These are the activations of a small network on made-up records, seen along a few directions, one row for each record.
Records have a field called V. Each example row is followed by its value.
The word none means that the record has no V.
The largest differences between rows may come from other fields.
In the rows, 500 means zero.
Strong random noise was added to every row along 5 fixed directions; ignore it. To show where, here is one row again and again, with new noise each time:
[680 501 498 440 572 487 661 449 792 521 280 585 456 488 645 445 387 476
 468 499 491 500 623 510]
[608 428 398 347 538 364 450 472 555 496 212 542 494 420 724 516 460 384
 520 555 579 531 476 509]
[460 562 415 246 579 624 529 531 364 456 397 711 450 345 681 470 516 381
 513 455 408 454 415 507]
[393 543 331 228 547 526 572 557 373 425 484 762 493 251 666 458 586 404
 417 403 376 473 411 465]
[435 598 569 345 673 732 662 546 239 456 621 730 470 550 552 563 644 235
 738 532 340 290 363 521]
[589 571 561 364 597 713 623 477 590 531 334 620 412 513 624 440 389 418
 550 483 401 456 540 538]
[613 678 480 281 709 746 589 497 411 400 329 817 365 370 749 469 461 431
 597 488 486 346 476 555]

[577 598 537 421 550 653 528 515 572 492 357 650 400 379 624 440 398 577
 461 423 497 417 593 561] : v8
[407 560 608 490 563 648 498 501 377 526 597 475 472 612 410 534 517 417
 593 526 386 410 437 541] : v3
[775 658 545 533 722 519 569 407 497 375 441 778 408 548 628 577 540 520
 685 621 720 244 548 587] : v14
[520 387 492 546 426 418 328 482 356 476 491 317 477 433 529 543 448 571
 519 552 633 569 442 546] : v22
[269 630 531 420 609 656 435 579  98 486 664 620 437 618 444 505 696 322
 648 595 454 362 290 446] : v10
[421 587 450 532 445 584 501 515 498 457 613 570 425 436 476 432 478 645
 398 481 544 505 489 494] : v22
[363 563 729 476 444 921 553 484 490 688 530 341 405 708 326 394 268 522
 500 443 236 589 566 517] : v17
[580 577 764 787 581 707 708 474 596 536 800 466 403 869 293 505 511 489
 698 594 442 316 555 516] : v23
[314 503 455 376 490 555 322 493 227 453 458 523 464 465 493 486 585 389
 513 500 495 498 300 447] : v20
[584 358 545 669 479 181 624 526 694 500 589 440 608 571 479 599 614 456
 573 555 554 467 596 455] : v16
[432 677 609 629 481 817 671 536 620 450 851 624 345 467 376 313 405 768
 328 334 367 437 634 489] : v23
[513 438 619 586 521 529 476 499 460 499 597 432 517 728 406 566 546 380
 638 581 498 467 459 516] : v21
[534 554 517 608 539 427 550 503 625 437 553 511 466 540 485 500 504 609
 486 505 572 451 622 480] : v7
[352 407 515 429 425 515 499 562 430 593 655 435 559 545 387 469 525 352
 488 435 326 538 440 451] : v4
[353 602 421 374 510 499 560 477 552 551 402 645 432 508 502 391 519 468
 351 532 510 555 464 397] : v5
[384 537 505 381 499 558 466 440 546 628 273 517 463 691 481 425 513 315
 465 634 517 506 413 433] : v24
[615 611 566 547 500 756 496 470 666 443 460 505 332 496 531 310 250 741
 376 384 506 523 647 571] : v4
[305 595 366 413 511 555 572 569 424 390 654 697 466 321 480 412 577 657
 287 385 460 484 461 443] : v7
[481 497 405 500 531 311 547 516 539 426 577 637 549 540 513 516 658 425
 492 565 591 459 484 413] : v21
[576 434 468 559 436 388 656 531 737 442 551 472 517 429 494 497 461 636
 324 410 424 545 644 454] : v11
[472 498 567 441 557 536 589 562 382 484 644 578 526 488 477 610 674 398
 659 486 393 360 443 499] : v6
[515 526 448 544 536 352 600 438 615 413 517 646 512 456 495 485 616 543
 395 523 562 451 549 421] : v20
[335 349 486 383 254 560 413 590 440 596 488 354 598 323 457 450 357 504
 327 310 228 762 513 502] : v2
[236 580 308 268 460 558 429 515 288 504 461 647 438 336 573 378 508 480
 342 425 427 586 384 452] : v5
[397 559 412 400 469 500 637 523 563 415 591 631 470 371 531 393 540 510
 330 392 393 512 511 456] : v15
[523 509 588 345 502 870 290 507 334 598 195 440 426 445 625 487 222 453
 623 456 407 584 470 605] : v2
[524 417 384 523 490 180 421 498 413 383 532 479 604 425 520 555 659 484
 523 577 654 479 430 498] : v12
[561 526 510 527 562 579 558 513 543 441 591 564 498 559 500 501 505 540
 509 513 470 421 515 494] : v13
[544 442 603 435 509 600 389 510 366 533 427 423 512 502 585 589 480 437
 659 532 470 433 450 613] : v8
[565 392 521 518 541 419 543 504 453 508 598 460 606 613 459 617 565 363
 633 564 478 422 517 490] : v13
[384 417 403 490 399 349 423 514 248 430 668 462 507 401 506 546 645 502
 474 496 523 495 404 487] : v19
[390 568 495 567 491 488 750 536 534 394 801 633 488 505 423 451 625 500
 419 444 376 405 511 442] : v15
[690 587 603 508 651 633 652 470 622 428 413 656 398 467 610 533 442 547
 596 461 528 356 643 566] : v6
[377 499 446 460 453 493 516 527 428 506 596 511 546 455 469 489 567 468
 423 430 435 530 435 461] : none
[430 602 629 478 550 795 470 469 308 470 658 578 405 641 425 499 555 467
 655 517 443 420 421 530] : v1
[523 616 546 407 501 775 452 467 381 446 488 575 334 346 611 384 390 671
 447 423 472 486 527 582] : v19
[612 518 611 718 599 392 700 471 804 514 570 462 508 740 363 518 565 507
 518 634 574 419 601 499] : v3
[527 471 489 397 400 580 382 488 520 550 358 407 511 401 542 466 311 568
 467 430 483 608 548 584] : v12
[594 694 543 371 621 825 675 464 710 559 329 696 376 445 565 375 313 534
 463 425 345 444 634 492] : v18
[521 245 502 416 365 447 442 557 405 628 445 317 689 418 492 642 464 341
 617 437 301 583 496 560] : v18
[495 713 424 276 601 729 532 499 452 459 419 851 390 368 612 468 502 461
 489 441 436 359 444 510] : v14
[434 391 498 465 499 374 337 508 255 530 477 378 560 576 527 646 558 388
 648 625 552 488 373 480] : v17
[565 649 564 480 604 702 519 466 499 491 383 610 363 509 572 411 342 624
 502 477 520 477 578 556] : v10
[399 519 410 481 525 269 451 460 426 418 464 626 559 553 536 534 706 385
 486 666 643 401 343 416] : v24
[629 364 446 620 528 117 416 454 501 471 428 386 612 595 570 669 629 378
 636 669 760 469 442 487] : none
[673 502 546 483 656 456 318 468 307 431 364 555 445 606 602 682 577 337
 800 676 720 355 394 521] : v1
[495 537 652 466 563 647 533 536 325 512 561 493 476 666 485 574 581 333
 698 601 403 386 438 510] : v11

Which value of V does each new row have?
[523 379 519 514 488 347 520 485 540 552 433 440 532 609 538 529 534 356
 570 586 492 509 439 477] : v15
[489 395 643 709 367 368 593 462 699 565 624 251 596 716 286 473 459 510
 496 548 464 553 593 474] : v12
[454 328 346 279 396 339 123 497 435 589 162 380 532 408 677 492 414 408
 414 576 654 716 386 472] : v21
[528 486 353 565 499 217 447 492 609 427 441 497 494 487 553 523 571 589
 432 539 636 515 535 441] : v7
[592 653 555 575 603 569 570 461 700 532 376 571 363 614 512 360 409 598
 445 551 563 468 620 475] : v10
[595 602 649 532 596 749 519 464 524 493 341 566 413 576 531 477 340 513
 576 547 561 418 558 570] : v2
[380 567 632 560 611 510 679 469 481 623 617 489 498 913 314 557 673 177
 703 730 458 334 439 402] : v17
[430 511 596 523 537 617 396 512 369 537 495 383 421 676 433 520 490 442
 606 573 518 477 459 505] : v7
[604 451 481 445 469 495 251 506 432 505 317 386 438 474 597 482 353 509
 524 507 583 549 458 527] : v4
[744 374 573 693 579 188 402 451 555 520 294 383 575 746 550 674 603 273
 795 811 757 413 462 491] : v2
[777 495 531 657 548 340 510 413 656 407 372 467 407 504 627 567 413 625
 528 606 736 411 612 550] : v19
[533 353 343 557 481  66 348 518 380 356 590 469 574 424 557 583 638 496
 480 561 716 486 410 451] : v4
[555 474 377 513 560 253 448 466 618 429 401 525 501 411 584 502 523 583
 383 534 663 513 520 493] : v3
[438 500 437 400 483 488 379 520 316 481 479 510 527 391 576 525 531 478
 483 466 529 528 407 497] : none
[567 634 563 489 577 692 602 486 538 478 514 611 443 458 535 452 435 585
 476 421 469 445 567 526] : none
[589 491 534 369 585 631 249 492 254 488 338 472 467 532 629 567 436 394
 670 605 568 459 382 587] : v13
[643 528 689 767 522 584 613 411 751 487 554 372 444 697 398 448 387 641
 534 598 595 489 633 539] : v22
[446 575 450 424 551 485 475 520 418 475 481 563 455 482 540 511 523 505
 487 532 519 455 473 441] : v17
[209 388 463 463 358 426 471 580 244 549 789 390 643 499 341 561 679 354
 468 424 327 560 339 434] : none
[602 592 445 541 680 409 571 484 406 368 548 691 511 513 613 602 682 434
 655 595 673 310 427 497] : none
[396 423 443 429 391 457 581 484 700 604 520 549 568 472 433 421 474 495
 313 400 382 562 568 464] : v14
[404 419 429 431 447 407 446 483 486 530 399 491 582 528 488 499 571 376
 443 536 502 505 457 464] : v24
[646 571 486 505 632 531 706 542 509 328 612 737 489 332 599 561 576 556
 524 427 445 356 601 521] : v11
[390 359 360 326 375 320 331 506 393 526 470 516 604 365 543 561 587 432
 439 464 444 621 398 437] : v1
